A small network was shown many inputs. Here are its activations along a few directions, one row for each input.
Each table varies a few parts of the input and shows all the possible inputs, shuffled.
A made-up example of a description, with smaller parts first: one of 2 separate values, together with either a single point or one of 9 places along a line or (one of 4 places along a line, together with one of 5 places around a ring).
Shared parts are said once, and a part with two or three values counts as separate values.
In the rows, 128 means zero.

Other details of the inputs shift rows strongly along two fixed directions, in all tables alike. That doesn't count.

Table:
row 1: [ 98 210 154 135  77  89  76 118 149 104 139 134 110]
row 2: [141 114  72  99 162 187 174 111 116 159 125 163 150]
row 3: [ 86  73 144 147  69 139 145 174 151 166 197 166 148]
row 4: [ 97 158 172 151 100  82  74 159 104 105 163  63 114]
row 5: [160 191  89 106 202 126 113 115  71  96 103  35 108]
row 6: [251 183  87  62 170 104  68 141 109  42  60 118 122]
row 7: [162  52 162  94  53  77 105 171 124 145 161 225 158]
row 8: [ 77  69 195 158  87  92 141 104 150 177 146 179 123]
row 9: [168  80 104 160 186 154 170 117 129 184 110 109 123]
row 10: [148  86 101 125 181 145 178  71 110 170  95 144 113]
row 11: [156  66 108 152 187 174 175 129 129 146 106 100 148]
row 12: [156 121  77 115 157 176 181  87 130 162 112 171 130]
row 13: [ 89 175 185 146 101  83  60 158 113 117 136  77 113]
row 14: [166 194 113 131 203 147  91 128 116  89  59  40 117]
row 15: [141 115  86 121 171 192 169 115 155 141  97 166 164]
row 16: [145 114  77 124 170 193 149 157 145 185 113 151 149]
row 17: [ 75  80 148 128  64 138 166 120 144 117 163 191 156]
row 18: [163 110  74 119 158 172 190 107 135 161 129 146 125]
row 19: [112 187 142 147  73  97  82 150 148 102 166 100  97]
row 20: [155  93  76 131 165 200 173 147 153 139 123 131 148]
row 21: [ 69  59 195 150  94 112 147 116 151 138 140 166 151]
row 22: [ 93 188 149 139  81 115  74 165 154  77 132 106 125]
row 23: [173 195  90 121 193 109 117  89  89 100  89  39  86]
row 24: [177 207 111 138 199 127  86 116 115 130  63  52  88]
row 25: [136  93 113 116 200 165 155 108 121 184  98 138 141]
row 26: [ 83  69 146 131  65 136 176 140 148 116 179 166 150]
row 27: [ 89 154 170 135  93  72 101 122 104  51 144  61 114]
row 28: [ 84 204 144 117  85 101  68 140 135 102 150 124 130]
row 29: [249  87  96  95 164 121 143 129 125 148  91 217 130]
row 30: [ 90  93 159 164  65 126 140 155 175 179 159 192 132]
row 31: [ 94 184 136 109  75 100  97 149 113  85 179  97 116]
row 32: [ 63  57 177 133  86 101 153 116 110 157 167 170 135]
row 33: [ 79 163 174 125  90  73  87 102 104  49 128  85 110]
Description of these inputs: one of 3 separate values, together with either a single point or (one of 2 separate values, together with one of 5 places around a ring).
- Changing only the choice among 3 separate values turns row 1 into row 28. The same change can be made to row 18. Which row results? => row 31
- Change only the place on the ring of 5 in row 4. List by row number the other rows that result. => row 5, row 13, row 25, row 32
- Change only the choice among 3 separate values in row 33. List by row number the other rows that result. => row 10, row 32
- List by row number the other rows that have the choice among 3 separate values in common with row 15. => row 6, row 11, row 14, row 17, row 20, row 21, row 22, row 26, row 27, row 33

Table:
row 34: [102 141 152 131  91 104 115 133 124  89 148 116 133]
row 35: [ 93 155 153 140  92 111 109 133 136 100 143 120 132]
row 36: [122 209 145 116 123  81  67 112 100  58 108  64  94]
row 37: [167 124  92 131 197 168 150 122 133 161  94 115 129]
row 38: [110 122 163 139 106  92 108 133 120 120 145 114 125]
row 39: [178  88  75 116 204 190 167 135 123 163  95 126 147]
row 40: [152 151 151  94  41  68  75 153 136  94 159 201 125]
row 41: [ 60  59 175 148  60 126 152 144 157 153 170 190 154]
row 42: [ 90 146 163 137  99 100 108 116 131 112 141 122 125]
row 43: [112 125 161 138 103  95 110 140 127 115 146 112 121]
row 44: [157 126  94 123 193 168 157  98 123 150  81 123 126]
row 45: [ 84  38 179 159  61 110 157 151 150 157 178 174 143]
row 46: [172  93  76 114 207 182 184 103 122 150  91 131 141]
row 47: [169 124  84 133 188 176 150 127 137 156  95 114 127]
row 48: [ 82  36 190 159  70  97 153 139 136 166 164 177 137]
row 49: [168 119  73 117 186 176 170 119 115 146 110 120 140]
row 50: [159 124  84 124 193 172 162 102 120 171  92 127 122]
row 51: [177 115  86 126 190 169 156 132 119 143 101 109 141]
row 52: [166 115  93 131 201 168 153 115 127 170  93 120 135]
row 53: [163 117  71 106 187 182 161 125 116 148 107 122 137]
row 54: [192 238 136  81  85  51  10 162 120  42 112 120 103]
row 55: [122 206 140 115 127  86  72 112 103  61 118  65 107]
row 56: [177 240 134  73  80  60  24 143 119  24 113 132 107]
row 57: [161 111  78 106 189 182 161 120 120 133  96 123 143]
row 58: [ 71  45 178 159  66 125 148 160 158 175 173 188 153]
row 59: [ 75  36 172 150  60 119 171 133 150 146 176 186 147]
row 60: [156 129  88 122 193 172 159 105 133 145  92 122 133]
row 61: [ 72  49 175 148  62 106 165 134 141 160 186 183 142]
row 62: [157 135  80 122 191 172 159 110 129 160 103 121 127]
row 63: [116 236 132 123 113  99  60 123 124  54 117  59  95]
row 64: [ 72  40 176 150  66 105 168 127 135 169 184 187 147]
row 65: [127 229 150 131 127  82  47 128 110  80 105  53  87]
row 66: [172  95  75 117 204 177 181 101 109 170  91 133 128]
row 67: [107 144 154 150 100 111 105 150 137 121 144 117 129]
row 68: [ 64  51 178 158  65 112 165 127 149 183 182 193 147]
row 69: [ 94 163 146 140  89 110 108 138 132 115 155 118 124]
row 70: [152 136  73 114 185 185 151 125 128 157 104 124 134]
row 71: [104 138 142 131  88 107 117 132 126 108 156 116 115]
row 72: [118 245 125 123 111  97  57 128 120  68 128  56  88]
- What do these inputs look like to the network? => one of 3 separate values, together with either a single point or (one of 2 separate values, together with one of 6 places along a line)
- Change only the choice among 2 separate values in row 59. List by row number the other rows that result. => row 63
- Change only the choice among 3 separate values in row 46. List by row number the other rows that result. => row 43, row 61
- Change only the place on the line of 6 in row 44. List by row number the other rows that result. => row 35, row 41, row 42, row 60, row 63

Table:
row 73: [123 198 122 116  91 121  83 145 149  78 136 124 124]
row 74: [ 85 161 175 142  74  85  73 164 130  82 154  89 121]
row 75: [ 52 183 180 153  74  83  88 108 133 104 147 111 103]
row 76: [152  46 130 136 141 126 170 126 119 155 128 146 135]
row 77: [ 83 181 141 142 123 106 108 112 108  90 144  44 101]
row 78: [ 72  97 140 136  89 134 172 101 139 152 163 169 133]
row 79: [187 118  75  96 199 169 161 100 122 139  82 153 143]
row 80: [114 147 172 116  66  64  90 120 128  75 141 146 113]
row 81: [151 244  85 127 226 150  91  91 104  95  62  10  89]
row 82: [183 125  59  92 193 181 159 111 120 153  98 148 136]
row 83: [100  93 136 133  62 135 149 150 163 148 177 196 147]
row 84: [118  58 133 136 129 141 160 142 123 165 147 145 147]
row 85: [ 84  73 123 138 130 167 197  99 132 140 139 144 149]
row 86: [ 54  67 155 147  74 133 185 112 132 144 182 156 142]
row 87: [176 107  99 118 188 156 154 106 126 167  83 156 138]
row 88: [119  51 180 154 100  96 145 130 139 158 135 168 131]
row 89: [121  74 118 127 122 165 170 144 140 142 139 167 159]
row 90: [186  79  89 107 182 161 175 107 115 125  91 144 141]
row 91: [178 121  57 112 189 205 168 135 140 130 100 130 152]
row 92: [157 164 123 105 125  95 102 119 100  70 122  96 108]
row 93: [169 108  67 109 179 190 174 134 123 147 116 137 147]
row 94: [ 92  75 156 123  74 121 145 133 147 144 157 198 150]
row 95: [103 197 156 141  71  96  65 152 152  97 142 121 115]
row 96: [121  66 124 119 127 155 165 133 128 142 136 167 157]
row 97: [176 231  83 126 182 144  75 146 124 107  96  48 101]
row 98: [ 96  86 146 129  76 133 147 144 157 145 156 197 152]
row 99: [160 242  74 123 229 152 101  90  99 108  72  10  83]
row 100: [ 49  61 173 167  95 128 172 118 137 148 162 130 143]
row 101: [188 174 105 110 191 115  96 115  97  74  74  54 105]
row 102: [206 112  80 112 198 152 157 100 116 163  79 146 120]
row 103: [137  82 129 137 160 151 147 134 134 174 111 143 140]
row 104: [146  67 146 134 123 118 155 113 138 163 113 187 133]
row 105: [111  64 173 151 112 108 142 131 138 163 137 160 140]
row 106: [ 98  93 113 129 138 167 187  90 143 154 126 166 141]
row 107: [123 184 144 120 116 100  72 128 124 109 115 116 113]
row 108: [ 94  78 167 167  85 131 137 163 168 165 159 164 144]
row 109: [172 206  80 113 189 145  93 143 103  96  98  44 112]
row 110: [170 216  69 103 160 156  98 142 119  74 114  69 118]
row 111: [ 92 155 160 115  64  86  88 144 112  81 168 115 123]
row 112: [146  56 148 145 132 115 158 125 129 173 127 158 126]
row 113: [ 96 166 158 145  72  96  82 170 135  92 171  88 120]
row 114: [177 114  69 129 202 199 161 145 139 147  95 106 148]
row 115: [176 128  70 127 174 187 155 132 148 178 107 153 135]
row 116: [ 93 169 171 129  67  74  71 138 126 117 154 131 110]
row 117: [148  70 126 115 114 121 167 113 130 146 136 192 134]
row 118: [103 161 166 113  63  67  88 125 120  89 159 141 118]
row 119: [166 123  86 124 182 180 151 126 142 173  89 154 140]
row 120: [131 172 131 119 145 114  82 139 107  87 111  67 119]
row 121: [143  78 115 116 137 140 167 122 115 138 137 156 147]
row 122: [ 57 185 173 150  70  80  91 108 127 113 159 108  97]
row 123: [169 204 101 113 186 127  78 129 103 116  92  57 102]
row 124: [104 148 187 143  84  60  80 137 119 115 150 108 109]
row 125: [129  54 140 138 132 127 165 132 120 159 142 147 146]
row 126: [ 93 184 154 118  50  84  76 149 135  88 167 134 116]
row 127: [ 99  84 151 147  80 125 145 146 152 180 160 192 141]
row 128: [127 159 142 110 115  99 100 124 108  70 126 105 128]
row 129: [180  93  90 119 211 166 162 117 110 143  84 109 144]
row 130: [154  95 119 125 149 134 152 114 126 174 117 169 135]
row 131: [ 99 180 171 146  94  90  67 156 135 103 137  93 111]
row 132: [ 93 172 175 149  73  78  67 161 133 114 158  99 106]
- What do these inputs look like to the network? => one of 2 separate values, together with one of 5 places around a ring, together with either a single point or one of 5 places along a line
- Changing only the place on the ring of 5 turns row 126 into row 109. The same change can be made to row 118. Which row results? => row 125
- Changing only the place on the ring of 5 turns row 103 into row 107. The same change can be made to row 81. Which row results? => row 75
- Change only the choice among 2 separate values in row 96. List by row number the other rows that result. => row 111
- Change only the choice among 2 separate values in row 121. List by row number the other rows that result. => row 128
- Start at row 80 and move only the place on the line of 5, one step at a time. The first step leads to row 79. Which rows follow, in order? => row 94, row 98, row 73
- Start at row 131 and move only the place on the ring of 5, one step at a time. The first step leads to row 74. Which rows follow, in order? => row 89, row 98, row 119
- List by row number the other rows that have the place on the ring of 5 and the choice among 2 separate values in common with row 122. => row 102, row 115, row 116, row 127, row 130
